Each row below holds a small network's activations on one input, seen along a few directions.
In each table, some parts of the input vary, and every possible input appears once, in random order.
A made-up example of a description, with smaller parts first: one of 8 places around a ring, together with either a single point or one of 11 places around a ring or (one of 3 separate values, together with one of 4 places along a line).
Shared parts are said once, and a part with two or three values counts as separate values.

Other details of the inputs shift rows strongly along two fixed directions, in all tables alike. That doesn't count.

Rows:
r1: [-12  18  46   8  20  62  56 -56 -44 -37 -69]
r2: [ -4   7  15  12  25 -51 -42  31  35  35 -10]
r3: [  5 -22 -34   4 -13 -22 -18   8  11  28  36]
r4: [ 29  12  -5  -3   0 -12 -23  25   8  20  38]
r5: [  0 -25 -34 -23  -7 -18 -11  24  10  10  41]
r6: [ -1  -7  14  -4  -6   2  -7 -10  12 -45   6]
r7: [ 14  -9 -15 -31  -2 -13  -8  36  12   7  46]
r8: [ 14 -10 -20 -17  -6 -17 -14  25  11  12  38]
r9: [ 28   6  -7 -12  -1 -13 -18  22  10  18  42]
r10: [ -7   1  56  28  16  43 -15 -12  -9 -82 -17]
r11: [ -7   4 -22  12 -27 -30 -24   5  24   6  12]
r12: [ -7 -30   6 -13  10  18  -2  12  -8 -31  25]
r13: [ 13  13  25   9   2   6 -21 -10  10 -40   8]
r14: [ -3 -20  42   6   6  21 -19 -10   9 -85  12]
r15: [-13 -15 -35 -15 -26 -33  -8   4  29  -6  27]
r16: [-15  22  -1   9  -7  19  47 -41 -26  21 -54]
r17: [ 19  49 -22 -11   0   6  46  16 -29  78 -33]
r18: [-19 -15  15  26  17  53  39 -32 -49   4 -43]
r19: [ -2  -3 -26   0 -27 -35 -19 -11  26   6  23]
r20: [ 15  -7 -23   3  -9 -19 -24  12   6  26  31]
r21: [-11  39  -3  -2  26 -28  34   5  -2 103 -80]
r22: [  8   0 -18 -26 -19 -30  -9  11  30 -14  27]
r23: [  3  56  16  -4  40 -25  38  20  -7  91 -75]
r24: [-25 -13  -1  20  13 -46 -42  17  42  48 -15]
r25: [  4  14 -16   5 -22 -29 -27   8  22   1  12]
r26: [ -9  -7  39  27   3  20 -35  -7   5 -76   2]
r27: [ -8   3  -7 -12  12  36  62 -15 -44  30 -42]
r28: [  6 -18  20  -6  12  19  -7  15  -7 -29  25]
r29: [  3  -2 -23 -14 -24 -33 -15   1  27  -5  22]
r30: [  9   6 -19  -7 -22 -33 -20  -9  25   2  22]
r31: [ 27  21  -4 -13 -13 -28 -20   4  30  -4  27]
r32: [ 24  39 -26 -24   1   3  54  -2 -26  79 -25]
r33: [-29 -62  14  23  10  34 -19  -8 -12 -60  20]
r34: [ 14 -13 -26  -6  -9 -20 -20  10   9  22  35]
r35: [ -4  -4  12  14  -8   0 -22 -22   5 -34   4]
r36: [-32  -4  31  -5  16  62  71 -48 -46 -42 -71]
r37: [  2  -7  18 -16  -1   5   0   1  14 -50  11]
r38: [  9 -13  17  14  10  18 -22   1 -10 -21  20]
r39: [ -7  28 -38 -20 -21 -15  57 -18  -6  55 -37]
r40: [ 10  -2 -21   8 -10 -16 -26  28   5  23  25]
r41: [  0 -19  46  29  19  38 -39  19 -12 -62  24]
r42: [  1  27 -39   1  -9   3  47   8 -27  87 -36]
r43: [-35 -26   1   0  21  59  60 -22 -49  -8 -40]
r44: [-10 -11  52  27  13  39 -16 -35 -12 -82 -14]
Each input here is: one of 4 places along a line, together with either a single point or (one of 2 separate values, together with one of 5 places along a line).
The inputs of r38 and r18 match in every part but the place on the line of 4. If r1 is changed in the same way as r38 into r18, which row does it become?
Answer: r19
Change only the place on the line of 5 in r38. List by row number the other rows that result.
Answer: r8, r12, r17, r32
List by row number the other rows that have the place on the line of 4 in common with r36.
Answer: r5, r20, r21, r25, r27, r29, r30, r34, r35, r40
List by row number the other rows that have the place on the line of 4 in common with r9.
Answer: r4, r7, r10, r13, r14, r23, r28, r31, r37, r41

Rows:
r45: [  1  -2 -12 -26   7  20  37   9 -13  10  -7]
r46: [  8  78  16 -36 -23  19  82 -64 -14 -14 -76]
r47: [-24 -51  43  34  29   6 -50 -14  10 -44  11]
r48: [-30 -50  10  18 -11  34 -20  -6  -3 -87  36]
r49: [ -7 -40  30  11   2  40 -16  10  -7 -76  36]
r50: [-27 -65  11   8  -2  26 -19 -13  -4 -77  31]
r51: [ 14  27   3 -14   6  52  67 -18 -46  20 -29]
r52: [-13 -58  17   8  10  26 -18 -24  -4 -65  35]
r53: [-11 -37  25   3  15  30 -17  -5 -21 -80  25]
r54: [ -2  23 -18  -8 -13  52  74 -34 -50  20 -49]
r55: [ -5  -9   9   2  20 -19 -30  33  22  15   1]
r56: [   1   78   46    4    5   15   65  -61   -7  -18 -106]
r57: [ 24  27 -13   1  -2 -38 -28  31  25  56  22]
r58: [ -7  11 -33   8 -18 -50 -24  32  33  47  12]
r59: [ -1  15  17  10  14   3   9  23  -3  32 -26]
r60: [ 17  20 -27   3  -4 -53 -36  25  16  47  13]
r61: [ 31  -2 -39 -25 -22 -23   1   7  14  39  45]
r62: [ 27  11 -52 -22 -28 -36  -8  16   1  26  42]
r63: [ -4  -7 -31  -4  -9 -55 -27  25  34  53  11]
r64: [ -3  -1  -7  25 -10 -17 -36  11  19   6   7]
r65: [ -8  22  20   1  35  12  26  -1 -32  28 -57]
r66: [ 17   8 -15   0  -1 -43 -30  17  30  62  23]
The inputs of r65 and r53 match in every part but one. If r63 is changed in the same way as r65 into r53, which row does it become?
Answer: r50
What is each input in this table made of?
Answer: one of 2 separate values, together with either a single point or one of 10 places around a ring

Rows:
r67: [-24 -20   8  21  -5   9 -25   2   6 -23   7]
r68: [  2 -12  25  32  19 -12 -48   5   8   1   5]
r69: [-27 -24   9   8  10  37  40 -36 -27 -30 -41]
r70: [-15   4  63  19  41  14 -11 -17  -2 -39 -55]
r71: [ -2   3  22  15   2  46  33 -40 -43 -24 -34]
r72: [  8   1 -51 -26  -4 -47   6  47  10  84  13]
r73: [-24 -42  22  27  16 -23 -47   8  32  -3  15]
r74: [  6 -12  17  -3 -13 -23 -49  -3  40 -71  36]
r75: [  0   7  29  17  31  38  17   9 -30 -14 -18]
r76: [-21 -35  28  32  17 -11 -66   6  25 -16  23]
r77: [ 31  37 -27 -21 -15  -6  28   5   3  47  -1]
r78: [ -7 -36  -5   9  10 -11 -58  39   9 -15  51]
r79: [ 32  17 -42 -10  -4 -46 -22  50   8  68  43]
r80: [  4  -7  27  32  18 -14 -59  12  25 -19   7]
r81: [-17  11  44   8   9  22   7 -13  -2 -46 -43]
r82: [-21  -5  11   8   7  48  39 -40 -39 -21 -42]
r83: [ 18 -12 -49 -30 -22 -28 -22  32  18  30  64]
r84: [ -8  13  13  12  -4  30  36 -42 -41 -10 -38]
r85: [ 30   7 -27 -11 -17 -16  -6  10   4  29  29]
r86: [ 13  -8   5  12 -18  -4 -39  -5  23 -49  36]
r87: [ -7  -1  23  25  -1  28   2 -10 -22 -13 -23]
r88: [ 18  71 -12 -48   1  10 100 -19 -27  73 -74]
r89: [ -5  19  14  12  -7  26  24 -34 -18 -27 -31]
r90: [ 35   2 -37 -22 -21 -26 -12  27  12  35  64]
r91: [ 13  59 -31 -35 -23 -45  32 -11  18  41 -25]
r92: [-21 -23  -9  12 -13 -10 -28 -15  11 -38  28]
r93: [ -7 -50 -10 -15   1  10 -13  13   2 -33  34]
r94: [-39 -16  10  12  10  34  54 -45 -30 -26 -52]
r95: [ 15  41  -6 -30  14 -26  31  30  -3  52 -21]
r96: [ 13  36   2 -43   4  11  64  -3 -12  29 -19]
r97: [-14 -38   0  -4   7  21   5  -9  -8 -29  -3]
r98: [  3  -5  12  23 -13  -4 -47  15  26 -36  22]
r99: [ 16 -10   8  -4  -2  17 -10   9   7 -32  48]
r100: [ -8   8 -39  -7 -21 -33  23  16  18  67 -13]
r101: [ 12  16 -46 -28 -16 -14  20   7  -3  57   5]
The inputs of r69 and r86 match in every part but one. If r100 is changed in the same way as r69 into r86, which row does it become?
Answer: r98
What is each input in this table made of?
Answer: one of 5 places along a line, together with either one of 3 separate values or one of 4 places along a line
Change only the place on the line of 4 in r90. List by row number the other rows that result.
Answer: r71, r84, r85
List by row number the other rows that have the place on the line of 5 in common with r74.
Answer: r70, r81, r88, r91, r95, r96
Change only the choice among 3 separate values in r72. List by row number the other rows that result.
Answer: r73, r100

Rows:
r102: [-11   4  33  -1   3  46  40 -24 -21 -61 -28]
r103: [ -4  18  68  31  25  38  -1 -26 -15 -44 -56]
r104: [-16 -36   7  -2   1  34  11 -28 -25 -52   2]
r105: [  2  10  41   5   1  51  31 -38 -26 -69 -21]
r106: [-17   2  24  24  22  24  20 -26 -26  20 -51]
r107: [-15   4  62  32  27  39  -5 -26 -13 -39 -44]
r108: [ 26  15 -87 -50 -46 -75   2  35  47  81  55]
r109: [ 13  84 -22 -25   9 -22  69  -5 -14 121 -85]
r110: [-11  19 -24  -3   5 -20  34   6  -3  84 -43]
r111: [ 12  -5  21   3  32  55  30   8 -48  13  -6]
r112: [ 10  42 -15  -4   5 -21  39  -7  -2  91 -48]
r113: [ -23  -67   19   44   -3  -29 -116   36   44  -74   75]
r114: [-12  -2  32  -7   8  48  34 -37 -33 -59 -24]
r115: [ -8 -60 -17   9 -25   0 -61  21  23 -75  79]
r116: [ 26  33 -54   0 -29 -67 -27  37  29  92  29]
r117: [ 42  -8 -73 -40 -21 -78 -52  96  50  94 106]
r118: [  21   93   -7  -24   13  -17   72   -8  -18  105 -102]
r119: [-17 -25  14  10   4  59  23 -29 -45 -65 -11]
r120: [ -2  -2  38  -1   2  33   8 -28 -16 -88  -3]
r121: [ -8  -8  36   8   2  59  22 -40 -27 -70 -10]
r122: [ 40  27 -90 -33 -53 -53  -3  26  26  72  62]
r123: [ -9  31 -21  -7   8 -24  43   7   2  91 -53]
r124: [-14 -28  18  -4   4  31  15 -27 -19 -55  -1]
r125: [ -4  32 -22  -7  12 -23  36  -4 -11  85 -52]
r126: [  20  -65    0    5   10  -35 -113   64   39  -51  123]
r127: [  0  41 -24   1   6 -18  32   7 -18  79 -45]
r128: [ 35  -1 -83 -34 -52 -71 -35  25  48  54  85]
r129: [-28 -28   9  -3   6  61  52 -35 -43 -32 -33]
r130: [ -3  -7   6  -5  -2  39  43 -35 -27 -21 -15]
r131: [-14 -49  26  30  14 -36 -91  18  48 -58  47]
r132: [  -6  -38   45   33    5  -41 -123   34   70  -93   61]
r133: [ -5 -12  14  18   2 -39 -66  29  48 -17  29]
r134: [-20 -12  27  -3   6  52  36 -27 -25 -57 -23]
The inputs of r110 and r106 match in every part but one. If r134 is changed in the same way as r110 into r106, which row does it become?
Answer: r121
What is each input in this table made of?
Answer: one of 3 separate values, together with either a single point or (one of 2 separate values, together with one of 5 places along a line)
Change only the choice among 3 separate values in r117. List by row number the other rows that result.
Answer: r111, r126
A walk changes only the place on the line of 5. It starts at r115 and steps to r129. List the rest of the walk in order.
Answer: r108, r134, r102
Change only the place on the line of 5 in r104. List by row number the other rows that result.
Answer: r114, r119, r120, r124
